A small network was shown many inputs. Here are its activations along a few directions, one row for each input.
Each table varies a few parts of the input and shows all the possible inputs, shuffled.
A made-up example of a description, with smaller parts first: line(4) and (point or ring(9) or (values(2) and ring(8))).
Shared parts are said once, and a part with two or three values counts as separate values.

Other details of the inputs shift rows strongly along three fixed directions, in all tables alike. That doesn't count.
To show where, the next rows are all for the same input, with only those details redrawn:
[ 18  15  14 -13 -48 -21  14  -5 -17  -6 -24   1  -7 -28]
[-12  19  -3  -1  16   8 -21 -10 -17  10   7 -11  -2 -33]
[ -9  28 -16  48  19   5   8 -11  44  -3  -6  27   8  -6]
[ 28 -30  -2  -7 -30 -17  29   0   3 -14  34  41   3  22]
[ 19  -3  13 -25 -41 -19  11  -3 -30  -5   0   3  -5 -19]
[ 13 -34 -13   3   5  -1  16  -2   9  -8  56  43   8  27]
[-24  53  -8  36  27  11 -18 -15  18   9 -27  -8   2 -42]
[ 10  13  10 -12 -32 -14   5  -6 -19  -2 -13  -2  -5 -27]

A family of inputs:
r1: [ 30   2  16 -19 -30 -17   6   1 -28  -3 -10  -6  -4  -1]
r2: [  7  -6  13 -28 -29 -19   6  -5 -33   3  -5  -9  -3 -31]
r3: [-25 -13  -3 -18  33  24 -43  -6 -29  15  -3 -32  -4 -14]
r4: [-28 -19 -19  -1  37  22  -2   7   6   7  32   1  -3  12]
r5: [ -7  38 -11  52  29  14   9  -9  49   7 -15  16  13  -3]
r6: [-22  18 -19 -10  16  18 -14   4  -6  14  13 -19  -1  -3]
r7: [  8  16   1  45  -4 -20  18   3  37 -17 -41  10   7  -3]
r8: [ -5  60   8  11 -43  -5  17   3  16  -1 -71 -21 -11 -24]
r9: [ 23 -22   9 -13 -10 -12  -6   9 -27 -12  17  -2  -1   5]
r10: [  9  -5   5 -24  -8   0  -8  -6 -27   7  27   0   5  -8]
r11: [-24  13 -19 -10  15  15 -11   6 -11  10  12 -17  -8 -10]
r12: [-10  -8  11 -21 -15   2 -17   0 -40   7 -30 -27 -13 -19]
r13: [-35   0   4 -13  40  23 -28 -10 -34  13   7 -39 -12 -15]
r14: [  1 -11  -1 -15  19  13 -10  -3 -24  12  34  -4  -2 -11]
r15: [ 13 -40 -13   4  35   0   5  -2  13  -3  41  23   9  31]
r16: [  6  -8  14 -34 -13  -6   0  -2 -39  11  -3 -22  -7 -33]
r17: [ 14   9  17 -10 -47  -6   2   2 -22  -5 -44  -9  -8   1]
r18: [-20  -1 -14 -30  20  15 -14   7 -14  11  25 -17   4   2]
r19: [ -5  17 -12  53  36  -1  -3  -4  54 -10 -22   7  17   2]
r20: [ 36 -21   6  -9 -26 -20  20   5 -13 -13   9  18  -7  18]
r21: [  6 -35 -13  12  38   1   5   0   7   0  39  22   6  25]
r22: [ -6 -18 -10  16  26  19  -7   1  23  -2   8  22  11  38]
r23: [ -4   5   5 -21  40  11 -36  -4 -32  15  12 -28   4 -16]
r24: [  4 -16  12  10 -31 -22   8  16  13  -5 -17   8  -6  12]
r25: [-13  48  12  23  -4   8  -1 -12   9   1 -48 -24  -8  -8]
r26: [  3 -20 -13  11  32  10   9  -7  30   4  28  20  14  13]
r27: [ 22  -8   2   2 -33 -18  27  -3   7 -12   9  31   2   7]
r28: [ 24 -13  17 -36 -23  -9  13   1 -22   1   9   1   6  -2]
r29: [ 35  -8   9   9 -28 -21  17   8   5 -19   0  16   8  23]
r30: [ -5 -19  -6 -21  -5   4  11   5   2   0  10  -5  -4  10]
r31: [ 20  21  24 -13 -26 -20  -8   4 -17 -10 -41 -26   5 -22]
r32: [ -3  44  10  27 -35  -4   1  -2   9  -7 -83 -11 -13 -21]
r33: [ 18  -5   6 -14 -47 -13  39  12  20 -14 -16  17  -1  26]
r34: [-23  22 -29  33  17   7  18   1  56  -1 -19   7   6   7]
r35: [-23   5   8 -11  24  16 -55   9 -27  21  15 -33  -5 -11]
r36: [ -8  20   1  47  -8  -6  -3  12  44  -7 -29  14  -3   9]
r37: [  7 -38 -13   3  18  -1  13  -7  21  -3  48  35  16  23]
r38: [ 22 -24   2 -15 -14 -11  18  -2   6  -7  30  31  14  20]
r39: [-17  -5   4  -9  21  13 -10 -11  -8   3   0 -24  -6   3]
r40: [ 19 -34  -8 -18 -56 -27  55  17   8 -16   6  27  -5  33]
r41: [-15  -8  13 -20  14   6 -42  12 -18  12  11 -23   1  -2]
r42: [-13 -16  -5   4  29  21  -6  -4  -6  -2  33   0 -10  26]
r43: [-26  34 -23  47  24  20   9   2  52  -1 -18  10  -4   5]
r44: [-23 -14   8 -19  20   6 -46   6 -20  17   7 -34  -4 -16]
r45: [-14   3  -1  14  32  19  -2  -7  21  -2   8   2   3  28]
- What is each input in this table made of? => ring(5) and (line(4) or line(5))
- The inputs of r11 and r6 match in every part but the ring(5) part. If r42 is changed in the same way as r11 into r6, which row does it become? => r25
- The inputs of r1 and r23 match in every part but the ring(5) part. If r5 is changed in the same way as r1 into r23, which row does it become? => r28
- A walk changes only the line(4) part. It starts at r2 and steps to r16. List the rest of the walk in order. => r21, r7
- List by row number the other rows that have the ring(5) part in common with r15. => r3, r19, r26, r30, r34, r37, r39, r44
- A walk changes only the ring(5) part. It starts at r33 and steps to r30. List the rest of the walk in order. => r4, r43, r8
